These are the activations of a small neural network, seen along a few directions. Each row is one input.
In each table, some parts of the input vary, and every possible input appears once, in random order.
A made-up example of a description, with smaller parts first: one of 2 separate values, together with either a single point or one of 11 places along a line or (one of 4 places along a line, together with one of 8 places around a ring).
Shared parts are said once, and a part with two or three values counts as separate values.

Other details of the inputs shift rows strongly along two fixed directions, in all tables alike. That doesn't count.

Table:
R1: [  6  18  24  20 -30 -19 -44 -73  33  15 -15  23 -23 -56  -1]
R2: [-54  25  -4  60 -26  17 -49 -18  71  35  14  13   1 -56 -10]
R3: [-55   6 -62  17  14  38  29  47  -2   7  29  18  38   4  13]
R4: [-51  23   0  31 -56  33 -53 -23  29  44  16   1  22 -53  12]
R5: [ 80  14  49  47 -13 -72 -31 -74  63 -22 -59 -21 -76 -25 -78]
R6: [ 80  -7  58 -19  -8 -72   1 -61   9 -15 -54 -31 -82   2 -36]
R7: [-59  10 -38  15  18  25   5  39  11  15  30  22  22  -5  14]
R8: [  0 -31 -27 -16  53  28  30  46 -31 -26   8  14  34  38  10]
R9: [-44 -11 -40 -32   8  45  35  42 -44  14  45  15  47  13  50]
R10: [-23  35  11  36 -47 -26 -66 -73  39  21   2  27  -2 -45   6]
R11: [ 80   3  54 -22   0 -82  11 -62   0 -16 -61 -10 -85   2 -36]
R12: [ 80 -33  38 -47  10 -18  38   9 -44 -23 -29 -41 -46  33 -20]
R13: [ -7  15  17  18 -34 -16 -23 -41  21  26  -9  -5 -17 -30   2]
R14: [ -6  31  18   8 -24 -33 -26 -44  19  15 -18  11 -14 -22  -1]
R15: [ 73  11  29  40  -4 -85 -38 -94  59 -25 -47   1 -75 -25 -73]
R16: [ 18   4  30  12 -39  -9 -31 -35  17  21 -15 -17 -22 -33 -13]
R17: [  8  -5   8 -42   7  19  29  55 -46 -21   9 -18  33  46  28]
R18: [ 10 -23 -38 -17  45  28  45  47 -28 -36  19   9  23  25   2]
R19: [ 77 -38  29 -11  36 -28  15  17 -18 -36 -39 -36 -25  50 -49]
R20: [-34 -16 -56  -3  25  44  47  72 -21  -7  35  -8  42  32  14]
R21: [ 65 -14  31 -54  22 -36  35  29 -58 -45 -18 -35 -10  68  -1]
R22: [-94  19 -48  51 -12  39 -40  -5  49  39  51  43  32 -50  14]
R23: [-16 -21 -23 -45  16  43  43  33 -42  -3  23  15  21   8  44]
R24: [-58  10 -34 -13  -7  37  22  34 -22  30  28  17  37  -3  49]
R25: [-17   1  -6  -4 -17   0  -4 -36   7  20   8  17 -13 -23  16]
R26: [ 47 -30  -9 -12  25   6  36  45 -21 -31  -2 -33  -4  36 -34]
R27: [-48  24  -8  19 -30  25 -41 -35  21  23  18  34  26 -51  28]
R28: [-72  11 -42  60 -11  27 -46 -26  49  35  20  38  32 -35   9]
R29: [-43  16  -3  59 -31  19 -60 -19  62  34  15   4  -5 -58 -22]
R30: [-12 -21 -25 -23  50  29  29  57 -27 -26  30  18  24  19   8]
R31: [ 10  16  31  13 -32 -11 -19 -35  24  20 -17  -9 -21 -29  -2]
R32: [ 15 -23 -18 -21  56  -4  45  52 -35 -25 -14  -2  12  62  -4]
R33: [ 50 -26  13 -32  53 -28  44  47 -31 -41  -6 -28 -26  55 -29]
R34: [ 62 -35  11 -23  57 -31  43  35 -36 -43 -30 -30 -15  73 -30]
R35: [-49  19 -18   4 -21  16 -22 -17   2  24  26  23  28 -23  30]
R36: [ 52  35  59  15 -32 -91 -49 -86  32  -9 -54   3 -55 -17 -34]
R37: [ 36  -5  27 -43  13  -2  34  31 -42 -21  -9 -26   3  38   7]
R38: [-48  -4 -31 -36   6  47  35  64 -46   9  37  -9  55  30  49]
R39: [-48   3 -20  45  -4  37 -18  11  36  25   5   8  32 -11   3]
R40: [-53  27 -10  22 -38  24 -50 -31  21  20  21  37  37 -47  35]
R41: [ 78 -25  38 -56  14 -20  27  37 -62 -44 -17 -43  -7  62 -11]
R42: [-37  -8 -16 -21 -10  54  33  38 -18  23  22  -5  22   0  40]
Description of these inputs: one of 6 places along a line, together with either one of 3 separate values or one of 4 places along a line.
The inputs of R31 and R16 match in every part but the place on the line of 6. If R42 is changed in the same way as R31 into R16, which row does it become? -> R12
The inputs of R13 and R9 match in every part but the place on the line of 6. If R21 is changed in the same way as R13 into R9, which row does it become? -> R10
Which other rows does R19 become when the place on the line of 6 takes its other values? List them by row number. -> R8, R28, R32, R34, R39
Which other rows does R28 become when the choice among 3 separate values takes its other values? List them by row number. -> R15, R22

Table:
R43: [-10 -26 -11 -28  18  63  40  52 -42  13  27 -10  33  15  32]
R44: [ 26 -17  -7  21  31 -25  13 -13  10 -10 -47  13 -22  20 -32]
R45: [ 55   3  29 -13   5 -38  -2  -9 -14 -34 -28 -18   3  26 -16]
R46: [-25   8 -29 -35  19  10  31  48 -47  -5  30  10  54  41  33]
R47: [ 29  15  15 -13 -19 -49  15 -21  -4   0 -18 -17 -36  16 -10]
R48: [ 14   3  10  17 -45 -18 -23 -63  33  13 -12   0 -33 -51 -16]
R49: [ 18  20  19  37 -34 -14 -58 -72  38   5  -9  17  -2 -47 -18]
R50: [ 36 -12  15  15  12 -25 -22  15   4 -15 -18 -20 -27  13 -54]
R51: [-46  15 -17  11 -27  25 -29 -27  16  30  12  32   3 -45  14]
R52: [-21   6 -19  -6 -27   7   2 -29   8  16  17   2 -13 -24   8]
R53: [-43   2 -33   8 -34  55   5  23   4  21  26 -12  37 -14  33]
R54: [ 71 -19   1   2  53 -53  24 -21 -13 -45 -46  -1 -19  48 -41]
R55: [-21  -8 -25 -34  16  15  30  48 -48   2  16  14  15  23  34]
R56: [-22  21  24  48 -45   8 -57 -58  61  42 -15  -7 -14 -63  -5]
R57: [ 23  -6  -4  18  18 -19 -22  12  -2 -22   7 -15   5  17 -40]
R58: [ 92  -6  33 -42  35 -81  20 -22 -44 -52 -32 -12 -41  43 -23]
R59: [-45 -21 -42  15  35  40  38  32   0  25   4   9  27  19  12]
R60: [  6  10  16  20 -30   6 -38 -23  23   8 -27  -1  -6 -31  -5]
R61: [-31  33  -2  21 -45  -5  -7 -16  25  24  -1 -10   1 -13   8]
R62: [ 38  -4  17  -4  -2 -23 -17 -41  -7 -21  -7  10  -7 -17 -15]
R63: [-63  11 -10  21 -26  49 -11  17  17  46  17  -5  38 -24  32]
R64: [-44 -21 -71  10  19  43  53  41  -8  13  14   6  35  30  16]
R65: [-34 -17 -20 -19  12  60  11  56 -25  -6  31  -3  54  22  45]
R66: [-24  12  10  65 -26  -6 -64 -35  65  43   0 -12 -22 -50 -42]
R67: [ 21 -11  17 -31  14 -10  17 -18 -15   4  -6  -9 -33  -1  -5]
R68: [-18  15 -12 -20  11  10  22  43 -41 -14  18  -2  51  40  24]
R69: [-35   7   6  15 -17  21 -25   5  16   9   9   2  29  -4  23]
R70: [-34   0  -2  24 -23  37 -40 -20  26  17  21  22  22 -34  23]
R71: [ 14 -27  -9 -36  16  48  33  56 -51 -12  11   3  28  27  20]
R72: [ 59   2  37  -2 -23 -45   6 -27   8 -17 -40 -38 -37  10 -28]
R73: [-11 -14 -23 -29  53  38  65  75 -21 -12  29  -5  10  14   9]
R74: [-47  49  16  50 -55 -11 -60 -45  51  37 -20  19  -4 -49  -2]
R75: [-77  19 -20   9 -21  32  -4  14  16  59  28  16  32 -23  37]
R76: [ -3   4  28  27 -29 -13 -58 -72  42   9  -5  23 -24 -53  -8]
R77: [ 97 -37  55 -48  33 -42  35 -16 -37 -33 -36 -29 -58  23 -31]
R78: [-23 -32 -38   5  51  25  33  38 -12 -11   4  19  30  47  15]
R79: [ 79 -12  26 -45  31 -53  17 -27 -41 -48 -20  -7 -33  30 -25]
R80: [  1 -11 -38 -29  35  26  75  72 -25 -31  32 -10   4  25   4]
R81: [-14 -17 -15 -42  34   8  33  46 -47 -14  25   9  19  41  40]
R82: [-81  21 -21  12 -18  25 -22   9  17  35  36  30  40 -12  44]
R83: [ 17 -11  15  -3 -15  -2 -17 -23  -2   0 -13  16 -20 -27  -8]
R84: [ 26 -13 -11 -34  21  22  24  44 -47 -35  10 -15  42  40  18]
R85: [ 17  14   8  17  11 -17  -6  -6  33 -17 -14  18 -37 -31 -32]
R86: [-15   5 -40 -13  41  28  36  54 -16 -31  39  16  35  10   8]
R87: [ 97 -26  32 -32   1 -29  32 -11 -27 -35 -26 -34 -43  27 -25]
R88: [-35  11   6  67 -25  -9 -82 -37  73  21  10   5  -9 -42 -34]
R89: [ 76  -4  62 -36  26 -58  33  -1 -29 -24 -47 -43 -49  49 -28]
R90: [-75   6 -30   3 -13  45 -23  -6  13  26  44  34  30 -29  41]
R91: [-24 -12 -15 -33  22  18  39  40 -40  19  22  -2  11  17  36]
R92: [  6  14  32  -2  -2 -26 -12  -9   3 -13 -12  -7  -8  20   2]
R93: [-28   1  -7  -5  -9  37   7  46 -21   7   2  -2  37  11  24]
R94: [ -8   9  -3  55 -36 -16 -47 -28  55  19   4 -21 -25 -31 -47]
R95: [ 34   9  27  15  22 -37 -13 -26  41 -34 -11   9 -48 -18 -34]
R96: [ 55   2  21 -17  -9 -65  14 -38  -7 -13 -27 -17 -59   8 -17]
R97: [-50  36  -1  26 -41  -8 -42 -27  35  43  -5  30   3 -37   9]
The inputs of R71 and R70 match in every part but one. If R83 is changed in the same way as R71 into R70, which row does it become? -> R76
What is each input in this table made of? -> one of 5 places along a line, together with either one of 3 separate values or one of 8 places around a ring
Which other rows does R61 become when the place on the ring of 8 takes its other values? List them by row number. -> R47, R48, R52, R53, R72, R87, R96
Which other rows does R59 become when the choice among 3 separate values takes its other values? List them by row number. -> R66, R73
Start at R46 and move only the place on the ring of 8, one step at a time. The first step leads to R58. Which rows follow, in order? -> R79, R62, R49, R84, R45, R68
Which other rows does R94 become when the choice among 3 separate values takes its other values? List them by row number. -> R64, R80

Table:
R98: [-27   1 -19   7 -12  26   2  11   0  16   9   1  23  -4  15]
R99: [-29   5 -16  -6   1  19  -2  -4  -6   4  20  28  26 -10  31]
R100: [-27   9 -14  -3  -9  24  -1  12  -4   6  19  13  21 -15  20]
R101: [ 37  -7  31   3  -8 -17 -15 -19  10  -7 -18 -19 -28  -6 -24]
R102: [ 42  16  38  16 -17 -65 -37 -75  30  -4 -34   1 -52 -22 -33]
R103: [ 28 -20  -3 -31  21   1  37  28 -39 -19  -8 -12   6  41   5]
R104: [-28   6 -16  -5  -3  20  -2   2  -6   5  19  23  24 -12  27]
R105: [ 29 -12   3 -41  26  -2  33  27 -41 -29   2  -1   4  30  10]
R106: [-37   7 -14   4  -3  17   4  14   1  18  10   8  17  -2  20]
R107: [-25  17   3  22 -16 -10 -24 -32  27  22  -9  15  -6 -22   4]
R108: [ 92 -28  45 -36  30 -43  18  -7 -32 -41 -39 -27 -43  38 -35]
R109: [-35   8 -13   5  -6  18   4  18   3  19  11   3  16  -3  17]
R110: [ 29 -17   3 -28  13   5  39  39 -30 -18  -3 -30   2  36  -3]
R111: [-32   6 -19  -1  -8  15  -1  10  -5  13  21   8  18  -6  17]
R112: [ 39  19  47  24 -22 -57 -30 -56  40   3 -41 -14 -57 -21 -39]
R113: [-19  -2 -29  47  15   1  -9 -24  50   8   2  24 -22 -36 -30]
R114: [-24  -4  -5   6 -13  37  -6  22   6  14  20 -12  17 -12   9]
R115: [-24  -6 -10   4  -8  34  -8  15  -1  15  16   0  21 -11  13]
R116: [ 22 -16  -3 -39  29 -12  33  20 -43 -23   4  -2   3  40  11]
R117: [-14  13   2  28 -31   3 -23 -25  30  20  -6  -4  -3 -27  -5]
R118: [-18  19   1  20 -27  -8 -28 -26  25  19   5   5  -8 -29  -3]
R119: [ 23 -16 -11   2  50  -7  15  49 -15 -42  -1  -8  20  53 -26]
What is each input in this table made of? -> either one of 2 separate values or (one of 4 places along a line, together with one of 5 places along a line)
Which other rows does R112 become when the place on the line of 4 takes its other values? List them by row number. -> R106, R107, R109
